These are the activations of a small neural network, seen along a few directions. Each row is one input.
Each table varies a few parts of the input and shows all the possible inputs, shuffled.
Descriptions start from the smaller parts, as in this example, which fits no table here: one of 4 places along a line, together with either a single point or one of 9 places around a ring or (one of 3 separate values, together with one of 5 places around a ring).
Shared parts are said once, and a part with two or three values counts as separate values.
In the rows, 128 means zero.

Rows:
row 1: [188 184 155 122 145  86 193 150 204 126 109  66]
row 2: [120 114 126 133 152 152 123 122  96 122 119 148]
row 3: [134 142 192 213 118  87 181 113  92 102  69 129]
row 4: [123  72 140 135 107 177 125 140 100 124 132 149]
row 5: [124 143 116 119 164 139 113 126 112 127 117 118]
row 6: [124 133 110  91 117 117 119 145 155 142 155 134]
row 7: [144 148 101 103 143 120 107 139 140 125 129 117]
row 8: [133  77 118 106 104 138 115 155 129 129 144 142]
row 9: [137 118 102  82 115 121 118 151 152 127 139 124]
row 10: [121  90 126 114 105 134 117 148 129 144 160 152]
row 11: [113  83 150 143 107 173 128 132 100 138 149 158]
row 12: [108 174 109 180  80  80 134  34 156 101  81  82]
row 13: [111 155 126 128 165 134 115 118 114 139 136 124]
row 14: [131 161 110 112 144 116 108 132 143 139 146 124]
row 15: [109 126 138 140 152 148 125 113  97 134 138 154]
Question: What do these inputs look like to the network?
Answer: either one of 3 separate values or (one of 2 separate values, together with one of 6 places around a ring)
Question: Which of the alternatives is row 11?
Answer: one of 2 separate values, together with one of 6 places around a ring

Rows:
row 16: [132 101 123 102 124 146 118 157 127 136 148 143]
row 17: [158 232  92 102 143  52 139 103 217 124 110  52]
row 18: [103 108 121 130 128 150 106 117  99 133 142 155]
row 19: [117  95 120 120 105 142 112 133 120 133 145 147]
row 20: [116 186 144 212 113  78 157  43 122  92  53  87]
row 21: [128  95 121 107 113 146 118 147 129 133 148 141]
row 22: [169 153 198 184 127  88 209 141 144 114  85 101]
row 23: [140 109 124  97 148 152 119 165 124 138 149 142]
row 24: [109 100 119 124 110 149 110 123 114 133 144 149]
row 25: [136 105 123  96 141 149 120 163 127 137 147 139]
row 26: [100 125 122 134 154 156 100 115  85 135 138 152]
Question: What do these inputs look like to the network?
Answer: either one of 3 separate values or one of 8 places along a line

Rows:
row 27: [149 146 124 116 124 102 144 134 163 123 119 103]
row 28: [116 126 146 174  98 116 143  94 117 115 104 124]
row 29: [132 152 130 140 145 121 133 116 127 123 114 115]
row 30: [119 126 145 175 103 118 144  94 114 111  96 121]
row 31: [141 153 125 116 132 110 139 132 157 131 130 110]
row 32: [130 153 127 126 143 114 130 125 137 130 125 115]
row 33: [121 143 137 156 123 113 135 105 120 120 111 125]
row 34: [ 82  42 129 125 129 207  86 139  45 141 163 205]
row 35: [125 144 136 157 128 115 136 105 117 116 104 122]
row 36: [145 146 124 117 119 101 143 132 165 127 126 107]
row 37: [134 154 126 126 148 116 131 126 134 126 118 111]
row 38: [100  86  55  43 125 176  45 150 128 154 196 161]
row 39: [129 151 131 140 140 119 132 115 130 127 121 119]
row 40: [152  44 161  92 127 180 139 220 109 149 172 175]
row 41: [145 154 125 116 137 112 140 133 155 127 123 106]
Question: What do these inputs look like to the network?
Answer: either one of 3 separate values or (one of 2 separate values, together with one of 6 places along a line)
Question: Which other rows does row 30 become when the choice among 2 separate values takes its other values? List them by row number.
Answer: row 28
Question: Which other rows belong to the same alternative as row 38? List them by row number.
Answer: row 34, row 40

Rows:
row 42: [124 125 168 174 130 127 150 125  97 124 111 137]
row 43: [105 119 102 123 114 144  96 104 119 128 136 131]
row 44: [109 108 135 147 137 145 121 117  84 121 116 151]
row 45: [104 102 129 153 108 138 122 101  96 116 114 150]
row 46: [126 157 105  98 156 122 110 130 143 140 148 125]
row 47: [154 160 114 111 114  85 141 131 183 123 118  88]
row 48: [122 117 160 180 100 121 150 108 109 119 110 137]
row 49: [113 126 105 119 143 151  94 119 110 132 138 135]
row 50: [163 171 118 104 140  90 141 148 176 126 120  91]
row 51: [116 148 101 104 127 116 112 115 151 137 144 121]
row 52: [150 154 155 145 149 115 165 133 138 121 104 106]
row 53: [144 144 149 151 120 109 165 116 148 117 104 105]
row 54: [133  32 122  54 127 200  99 217 110 160 201 188]
Question: What do these inputs look like to the network?
Answer: either a single point or (one of 2 separate values, together with one of 6 places around a ring)
Question: Which other rows does row 49 become when the choice among 2 separate values takes its other values? List them by row number.
Answer: row 43
Question: Which other rows does row 48 become when the choice among 2 separate values takes its other values? List them by row number.
Answer: row 42

Rows:
row 55: [114 142  82  96 118 117  91 111 149 132 143 120]
row 56: [156 122 147 108 145 134 145 177 141 139 143 128]
row 57: [152 241 166 218 138  37 198  55 162  91  37  51]
row 58: [ 93  56 137 143  99 175 107 127  74 133 149 182]
row 59: [ 95  96  95 116 111 160  82 107 103 130 146 151]
row 60: [145 154 116  93 154 120 130 148 159 138 141 112]
row 61: [138  72 148 121 111 153 139 167 113 130 139 155]
row 62: [139  90 156 122 146 158 140 173 100 134 138 155]
row 63: [ 96  73 145 143 132 180 109 135  63 137 147 183]
row 64: [155 107 139 107 111 127 145 170 155 135 144 125]
row 65: [144 140 107  91 119 112 129 140 174 134 142 108]
row 66: [117 156  91  98 153 125  93 120 135 136 142 123]
row 67: [ 98 112 104 117 146 167  85 115  91 135 144 153]
row 68: [148 230 161 220 108  28 199  46 174  88  35  45]
Question: Changing only one part turns row 57 into row 68. The same change can be made to row 56. Which row results?
Answer: row 64
Question: What do these inputs look like to the network?
Answer: one of 2 separate values, together with either a single point or one of 6 places around a ring
